A small network was trained on made-up records. Each row is its average activation on records with the value named, seen along a few directions.
Related values have similar rows: they may be neighbours, one step apart, or belong to one group.
In the rows, 500 means zero.
Random noise pushes rows far along 5 fixed directions. That doesn't count. These rows show it; they differ only by the noise:
[442 672 384 541 464 391 401 681 464 607 554 499 492 617 475 453 418 492
 536]
[390 523 412 464 168 317 406 558 626 516 528 523 522 392 687 405 500 625
 312]
[478 575 472 503 417 520 345 714 484 509 581 492 350 526 524 470 273 502
 470]
[463 419 545 490 205 429 321 379 659 510 372 424 718 345 582 386 688 628
 435]
[631 341 644 809 485 295 476 251 703 433 543 534 483  42 191 448 650 607
 537]
[496 310 625 429 269 537 336 317 648 413 406 440 540 268 622 427 522 632
 369]
[559 509 564 549 751 551 414 361 427 554 439 437 525 557 303 500 474 463
 680]


L, 12 values:
l3: [382 586 367 286 492 478 565 431 522 580 413 463 558 671 724 425 512 522
 380]
l5: [442 649 409 529 560 551 585 683 414 337 685 556 156 588 600 599 327 480
 396]
l6: [503 482 539 397 372 605 569 452 468 538 394 469 789 575 634 510 696 494
 466]
l11: [616 564 511 768 309 480 304 967 598 618 632 434 522 312 359 416 594 459
 594]
l1: [528 405 684 425 505 713 427 505 469 540 339 336 568 451 579 442 561 473
 547]
l7: [578 301 653 275 451 682 434 319 413 429 251 384 800 576 529 525 703 449
 552]
l2: [548 503 352 596 606 234 748 645 389 509 688 701 378 447 432 540 472 486
 452]
l4: [497 576 424 376 560 616 349 564 449 581 482 438 495 718 595 522 342 497
 544]
l9: [575 368 658 495 315 804 425 651 555 272 461 539 222 469 683 614 334 526
 348]
l8: [482 509 501 394 720 545 782 381 358 533 628 554 476 653 617 600 440 402
 435]
l12: [435 566 418 542 402 597 486 675 557 380 567 509 457 536 371 519 410 470
 592]
l10: [505 453 574 532 738 597 624 441 489 431 473 590 405 558 282 600 402 366
 667]
L is arranged as 3 separate groups.
Which other values are in the same group as l12? Give them in the order they are listed.
> l5, l9, l10
Which other values are in the same group as l2? Give them in the order they are listed.
> l6, l7, l8

Y, 11 values:
y3: [456 501 498 556 238 418 543 642 538 496 538 415 711 422 500 401 769 481
 473]
y10: [453 656 406 479 378 402 280 672 474 551 390 434 666 596 505 402 546 549
 538]
y5: [370 491 370 471 312 258 765 269 666 415 592 706 357 281 815 566 539 708
 167]
y4: [314 568 339 435 417 296 630 142 600 519 303 460 872 627 529 421 867 561
 511]
y2: [584 471 550 531 280 778 282 829 480 558 258 400 755 780 408 532 596 356
 720]
y7: [292 466 343 266 594 281 730 141 542 451 487 643 398 498 718 506 463 612
 349]
y9: [675 507 612 572 721 686 501 549 310 577 499 468 591 658 297 635 537 317
 699]
y8: [490 705 355 512 678 394 446 658 417 620 726 535 316 555 461 456 135 486
 463]
y1: [596 559 542 707 782 442 634 491 474 552 608 610 247 540 359 572 427 461
 576]
y6: [419 636 330 465 417 216 423 537 535 746 477 505 725 583 540 400 676 523
 512]
y11: [441 583 448 410 812 534 686 506 278 569 560 461 484 662 535 531 502 429
 567]
Y is arranged as a line.
A walk along Y starts at y8 and steps to its neighbour y6. Put y10, y7, y9, y11 in the order it reaches them.
> y10, y7, y11, y9
Name the neighbours of y5, in listed order.
> y4, y1
